These are the activations of a small neural network, seen along a few directions. Each row is one input.
Each table varies a few parts of the input and shows all the possible inputs, shuffled.
Descriptions start from the smaller parts, as in this example, which fits no table here: one of 8 places around a ring, together with either a single point or one of 11 places along a line or (one of 3 separate values, together with one of 4 places along a line).
Shared parts are said once, and a part with two or three values counts as separate values.
In the rows, zero is written as 128.

Other details of the inputs shift rows strongly along two fixed directions, in all tables alike. That doesn't count.

A family of inputs:
R1: [139 160 118 127 133 113 121 132 154 142 102 124]
R2: [155 104 156  66 116 105 131  98 122 167  94 110]
R3: [163 155 108 143 160 180 123 149  65  80 199 152]
R4: [117 131 135  83 122 122 146 120 143 143 111 138]
R5: [159 146 104 152 154 181 106 178  68  70 190 152]
R6: [198 106 152  80 145 179 145 161  79  97 184 134]
R7: [112 132 144 139 131 117 128 139 160 125 106 134]
R8: [102 163  90 177 103 119 131 117 127 129 110 135]
R9: [ 87 150  96 170 112 111 120 106 151 119 136 130]
R10: [141 137  99 137 146 188 102 175  84  63 202 156]
R11: [124 135 128 102 122 114 138 134 166 136 116 126]
R12: [117 130 150 106 147 110 134 137 123 149 102 117]
R13: [ 96 180  99 175 120 132 145 133 137 122 113 154]
R14: [ 96 160  94 188  99 128 139 119 130 121 118 140]
R15: [105 161 100 186 120 103 124 111 134 125 125 127]
R16: [137 104 171  53 142  98 147 107 148 155 120 121]
R17: [137 127 150 109 124 124 147 130 164 135 107 124]
R18: [186 130 130  76 151 186 121 141  60 107 169 145]
R19: [109 191  82 191 125 123 128 148 152 115 117 140]
R20: [107 100 155 121 117 122 132 116 135 139 108 107]
R21: [134 142 140  98 130 114 149 123 126 150  99 135]
R22: [117 130 134 151 118 101 140 106 138 136 123 120]
R23: [112 103 154 122 120 109 137 123 123 147 109 105]
R24: [189  62 158  28 122 179 137 125  59 110 187 127]
R25: [ 99 100 140 104 117 112 124 118 133 142 117 106]
R26: [160 110 124 113 144 176  97 142  54 103 175 118]
R27: [125  85 152  90 114  97 120 123 146 139 117 110]
R28: [152 143 112 133 136 210 133 149  76  76 185 163]
R29: [141 126 128 130 108 101 135 123 144 143 109 109]
R30: [ 97 144  77 200 141 130 119 105 157 135 141 152]
R31: [129 120 158 114 136 100 138 144 145 138 106 127]
R32: [126 129 123 143 122  99  98 126 138 137 106 115]
R33: [102 179  81 199 123 114 102 108 137 120 126 130]
R34: [118 117 139 123 100 127 145 103 142 137 104 127]
R35: [177 110 156  91 156 185 137 136  81  92 192 143]
R36: [115 109 172  92 140 124 141 127 140 146 101 118]
R37: [142  72 181  87 116 104 132 118 146 143 105 106]
R38: [145 130  98 184 126 182 106 166  70  64 198 144]
R39: [127 114 137 135 118  91 119 130 136 139 106 113]
R40: [198 109 124  98 130 173 109 141  75 102 181 119]
R41: [133  89 122  99 131 132 145 100 141 160 108 140]
R42: [110  79 138 112 146 124 124 117 142 169 112 121]
R43: [139 122 170  94 143  99 155 114 140 151 115 125]
R44: [132 110 105 144 125 125 131 121 173 153 118 133]
R45: [100 119 145  91 140 117 131 133 139 142 114 121]
R46: [157 108 170  67 148  94 116 131 139 157  94 114]
R47: [ 83 155  95 191 120 118 113 133 121 124 116 119]
R48: [141 146 143 104 150 104 123 110 137 150 112 125]
R49: [ 89 138  74 215 131 130  98 143 162 125 133 156]
R50: [121 115 148 132 117 112 139  97 148 135 120 118]
R51: [119 113 171  92 143 109 147 135 128 153 102 115]
R52: [146  97 158 104 104 117 144 114 157 140 110 107]
R53: [ 92 160  75 186  95 126 117 130 162 108 134 129]
R54: [105 164  87 206  99 123 131 134 151 112 126 128]
R55: [ 82 189  87 187 144 129 100 140 132 123 108 135]
Description of these inputs: one of 5 separate values, together with either a single point or (one of 2 separate values, together with one of 5 places along a line).
Changing only the choice among 5 separate values turns R38 into R22. The same change can be made to R46. Which row results?
> R48
Changing only the choice among 5 separate values turns R52 into R34. The same change can be made to R1. Which row results?
> R18
Which other rows does R7 become when the choice among 5 separate values takes its other values? List them by row number.
> R17, R28, R35, R36
Which other rows does R40 become when the place on the line of 5 takes its other values? List them by row number.
> R29, R52, R53, R54
Which other rows agree with R26 in the choice among 5 separate values? List them by row number.
> R12, R20, R23, R25, R36, R42, R45, R47, R51, R55
Which other rows does R31 become when the choice among 2 separate values takes its other values? List them by row number.
> R38
Which other rows does R12 become when the choice among 5 separate values takes its other values? List them by row number.
> R3, R5, R19, R21

A family of inputs:
R56: [138 137 103 135 129 160 130 134 133 106 158 150]
R57: [100 171  64 203 127 177 129 134 139  88 169 172]
R58: [119 174 118 165 128 114 121 130 121 121 116 123]
R59: [ 88 157 101 171 140  99 103 131 158 148  91 130]
R60: [118 149 110 145 149 148 104 151  85 108 151 132]
R61: [108  61 169 101 116  91 125 115 134 151 105  93]
R62: [161 131 135  99 143 161 118 134  60 111 159 124]
R63: [103 148 129 127 104  85 158 102 187 161  70 126]
R64: [138 161 112 145 130 163 123 147  89  90 159 135]
R65: [121 182  52 205 136 163  95 139 109  92 168 156]
R66: [194 128 133 106 137 153 129 136  78 106 166 129]
R67: [154 117 163  72 114  88 154 109 156 167  84 111]
R68: [166 148  99 154 146 156 108 145 102  95 174 143]
R69: [107 125 146 107 134 123 136 140 135 131 116 129]
R70: [ 79 176 115 184 134  82 115 138 159 137  88 123]
R71: [163 115 143 112 156 137 110 152 105 121 147 127]
R72: [152  89 145  93 156 185 137 148  98 105 177 149]
R73: [ 58 146  99 210  79  90 116  99 154 132  91 112]
R74: [121  42 174  89 118  80 123 106 169 178  87  89]
R75: [115 119 169  87 133  81 136 132 157 162  81 108]
R76: [172  67 181  39 150 148 138 141 115 137 141 127]
R77: [ 89 154 137 129 112  96 149 111 165 150  79 123]
R78: [151 137 117 122 130 137 123 135 136 119 142 138]
R79: [108 101 127 144  73  72 141  80 174 169  81 100]
R80: [125 133 127 122 116 137 163 110 142 134 123 143]
R81: [116 148 119 142 129 172 144 131 101  99 157 149]
R82: [196  17 177  44 117 133 130 103 111 148 163  96]
R83: [183 121 130  89 134 153 127 124  74 124 155 128]
R84: [136 131 124 131 144 144 112 156 126 116 141 135]
R85: [ 60 156 119 169 127 112 142 128 166 134  99 142]
Changing only one part turns R82 into R61. The same change can be made to R57. Which row results?
> R85
What is each input in this table made of?
> one of 5 places around a ring, together with either a single point or one of 5 places along a line
Which other rows agree with R71 in the place on the ring of 5? List them by row number.
> R59, R72, R74, R76, R84
A walk changes only the place on the ring of 5. It starts at R67 and steps to R78. List the rest of the walk in order.
> R84, R75, R64
